These are the activations of a small neural network, seen along a few directions. Each row is one input.
Each table varies a few parts of the input and shows all the possible inputs, shuffled.
A made-up example of a description, with smaller parts first: values(2) and (point or line(11) or (line(6) and ring(8))).
Shared parts are said once, and a part with two or three values counts as separate values.

Other details of the inputs vary at random and push rows far along two fixed directions, the same in every table; ignore that.

Table:
R1: [11, 26, 12, -14, -6, -7, -5, -2, 1, -14, -34]
R2: [-11, -7, 9, 15, 2, 9, -6, -18, -4, 1, 27]
R3: [10, 11, -6, -4, -14, 21, -2, 5, 6, -17, -18]
R4: [-9, -16, -4, 20, 3, -9, 0, -13, -12, 9, 27]
R5: [-13, 12, 26, 13, 13, 46, 1, -12, -5, -30, 18]
R6: [7, -6, -21, -5, -5, -21, 3, 10, 7, 17, -11]
R7: [-6, 4, 17, 4, 11, 21, -3, -9, 0, -19, 16]
R8: [-10, -10, 10, 15, -3, -27, -10, -32, -2, 4, 13]
R9: [-6, 14, 27, -1, 20, 29, -3, -5, -7, -29, 18]
R10: [14, 18, -2, -15, 4, 4, 2, 22, -4, -8, -21]
R11: [-12, -8, 11, 9, 7, -34, -11, -26, -4, 12, 11]
R12: [0, 19, 3, -13, -6, 17, 9, 6, 10, -3, -20]
R13: [2, 0, -16, -10, -9, -19, 3, 2, 4, 21, -11]
R14: [-3, 3, -12, -5, -13, -14, 8, 1, 14, 27, -12]
R15: [6, 1, -14, -9, -8, -21, 4, 7, 3, 23, -10]
R16: [3, 11, -4, 0, -15, 24, -4, 2, 9, -14, -20]
R17: [-1, -13, 15, -1, 24, -11, 6, 5, -26, 8, 23]
R18: [16, 7, 2, -15, 2, 9, 1, 26, -2, -13, -20]
R19: [-11, -14, -1, 12, 10, -17, 0, -8, -11, 11, 28]
R20: [1, 10, -3, -3, -10, 26, 6, 3, 18, -15, -20]
R21: [-16, -1, 14, 6, 13, 4, 3, -10, 2, 5, 24]
R22: [14, 12, -5, -2, -11, 21, -1, 10, 4, -18, -17]
R23: [-14, 8, 18, 3, 12, 20, -5, -8, -8, -17, 14]
R24: [-8, -5, 9, 6, 12, -3, -2, -6, -10, 1, 27]
R25: [5, -10, -24, 3, -13, -17, 2, 5, 8, 11, -9]
R26: [7, 1, 28, 7, 20, 31, 2, 7, -26, -33, 19]
R27: [2, -6, -21, -5, -15, -15, -1, 0, 10, 15, -10]
R28: [15, -18, -15, -9, -2, -22, 7, 18, 0, 19, -12]
R29: [14, 12, -4, -14, 7, 7, -1, 21, 2, -13, -20]
R30: [-1, 11, 34, -5, 31, 20, 1, 10, -30, -26, 19]
R31: [0, 12, -1, -7, -10, 23, 5, 5, 15, -10, -19]
R32: [7, -3, -9, 8, -24, -22, -12, -20, 7, 8, -18]
R33: [-15, -11, 1, 21, -3, 4, 0, -20, 4, 14, 24]
R34: [-17, -10, 3, 12, 2, -6, 1, -15, 4, 17, 24]
R35: [-5, 1, -14, -7, -13, -16, 2, -1, 8, 24, -15]
R36: [-5, 13, 26, 4, 9, -1, -10, -19, -10, -24, 3]
R37: [15, 3, -1, -7, -5, 13, 1, 20, -1, -20, -19]
R38: [-3, -7, -18, 5, -17, -6, 3, -4, 22, 18, -10]
R39: [14, 9, -7, -6, 0, 13, -1, 16, 3, -20, -18]
R40: [-20, -13, 2, 7, 6, -6, 4, -15, 6, 21, 22]
R41: [-19, -12, 2, 7, 10, -13, -4, -16, -2, 18, 22]
R42: [9, 14, -3, -17, -1, 11, 0, 11, 7, -13, -19]
R43: [-7, 20, 31, -7, 23, 24, 1, -4, -13, -23, 16]
R44: [-2, -25, 3, 8, 12, -20, 4, 0, -17, 15, 26]
R45: [-7, -8, 6, 8, 19, -6, -4, -3, -15, -1, 26]
R46: [-13, -13, 4, 4, 9, -13, -2, -14, 1, 18, 26]
R47: [6, -5, -17, -7, -8, -19, 1, 9, 10, 20, -9]
R48: [6, -8, -19, 1, -16, -14, 0, 4, 12, 13, -8]
R49: [21, 1, -1, -10, -1, 13, 6, 23, -2, -19, -20]
R50: [-7, -22, 2, 10, 8, -20, -2, -1, -14, 14, 25]
R51: [10, -10, -25, 7, -16, -12, -3, 5, 5, 15, -11]
R52: [18, 5, -4, -2, -11, 19, 0, 20, -3, -19, -20]
R53: [-3, -9, -20, 3, -19, -9, -3, -5, 17, 15, -14]
R54: [8, 10, -7, -9, -8, 17, -1, 7, 9, -18, -20]
R55: [5, 0, -19, -7, -6, -24, 6, 10, 0, 20, -12]
Each input here is: line(5) and (point or line(10)).
- Changing only the line(5) part turns R6 into R4. The same change can be made to R28. Which row results? => R26
- Changing only the line(5) part turns R18 into R50. The same change can be made to R11. Which row results? => R36
- Which other rows agree with R1 in the line(5) part? List them by row number. => R10, R12, R13, R14, R15, R17, R30, R35, R43, R55
- Start at R5 and move only the line(5) part, one step at a time. The first step leads to R20. Which rows follow, in order? => R31, R40, R12
- Which other rows does R21 become when the line(5) part takes its other values? List them by row number. => R14, R33, R34, R38

Table:
R56: [-4, -17, -10, 7, 1, -22, 1, -4, -5, 15, 10]
R57: [-16, 7, 25, 16, 5, 24, -3, -22, 0, -17, 19]
R58: [4, -3, -1, -8, 0, -24, 6, 4, -6, 18, -3]
R59: [11, 0, -11, -8, -7, -15, 0, 10, 5, 4, -19]
R60: [3, -15, -8, 1, -4, -11, 6, 7, 2, 21, 7]
R61: [1, 11, 23, -4, 20, 22, 6, 11, -16, -23, 9]
R62: [9, 1, -8, -11, -4, -21, 4, 7, 1, 14, -19]
R63: [-2, 29, 28, -7, 2, 25, -8, -12, 2, -31, -13]
R64: [-6, 0, 20, 1, 21, 13, 4, 2, -15, -16, 17]
R65: [8, 3, -5, -12, -3, -5, 4, 13, 0, 1, -20]
R66: [3, 13, -16, -9, -12, 8, 2, 7, 17, -2, -21]
R67: [10, 39, 15, -12, -12, 47, 1, 6, 13, -47, -41]
R68: [0, -14, -13, 7, -4, -21, -4, -4, -4, 15, 4]
R69: [13, 3, -10, -2, -7, -13, -6, 9, 2, 2, -16]
R70: [-1, 9, 24, -6, 22, 11, 4, 4, -17, -16, 13]
R71: [4, -16, -17, 6, -7, -8, 1, 4, 5, 13, 4]
R72: [4, 8, -20, -2, -14, 17, 2, 9, 19, 3, -19]
R73: [-16, 11, 29, 8, 7, 14, -6, -26, -3, -19, 16]
R74: [-16, 1, 20, 18, 3, 26, -2, -25, -1, -12, 20]
R75: [-9, -27, -10, 10, -1, -15, 4, -2, -7, 34, 25]
R76: [2, -7, -4, -3, 2, -28, 0, -6, -6, 13, 4]
R77: [7, -9, -18, 3, -13, -1, -2, 6, 3, 2, -4]
R78: [0, 1, 17, 10, 16, 16, -6, 0, -13, -21, 21]
R79: [-5, 8, -10, -10, -4, -10, -6, -2, 10, 8, -9]
R80: [15, 1, -13, -7, -12, 4, 2, 16, 9, -5, -18]
R81: [-16, -5, 28, 14, 32, -11, -9, -22, -33, -7, 44]
R82: [4, -10, -10, -1, -6, -4, 3, 10, 3, 12, -7]
R83: [-11, -6, -12, 5, -1, -20, -2, -12, 10, 20, 11]
R84: [-9, -31, -11, 12, -1, -19, 4, -7, -2, 31, 25]
R85: [13, 18, -21, -14, -20, 21, 2, 20, 27, -10, -39]
- What is each input in this table made of? => line(5) and (values(2) or line(4))
- Which other rows does R73 become when the values(2) part takes its other values? List them by row number. => R83
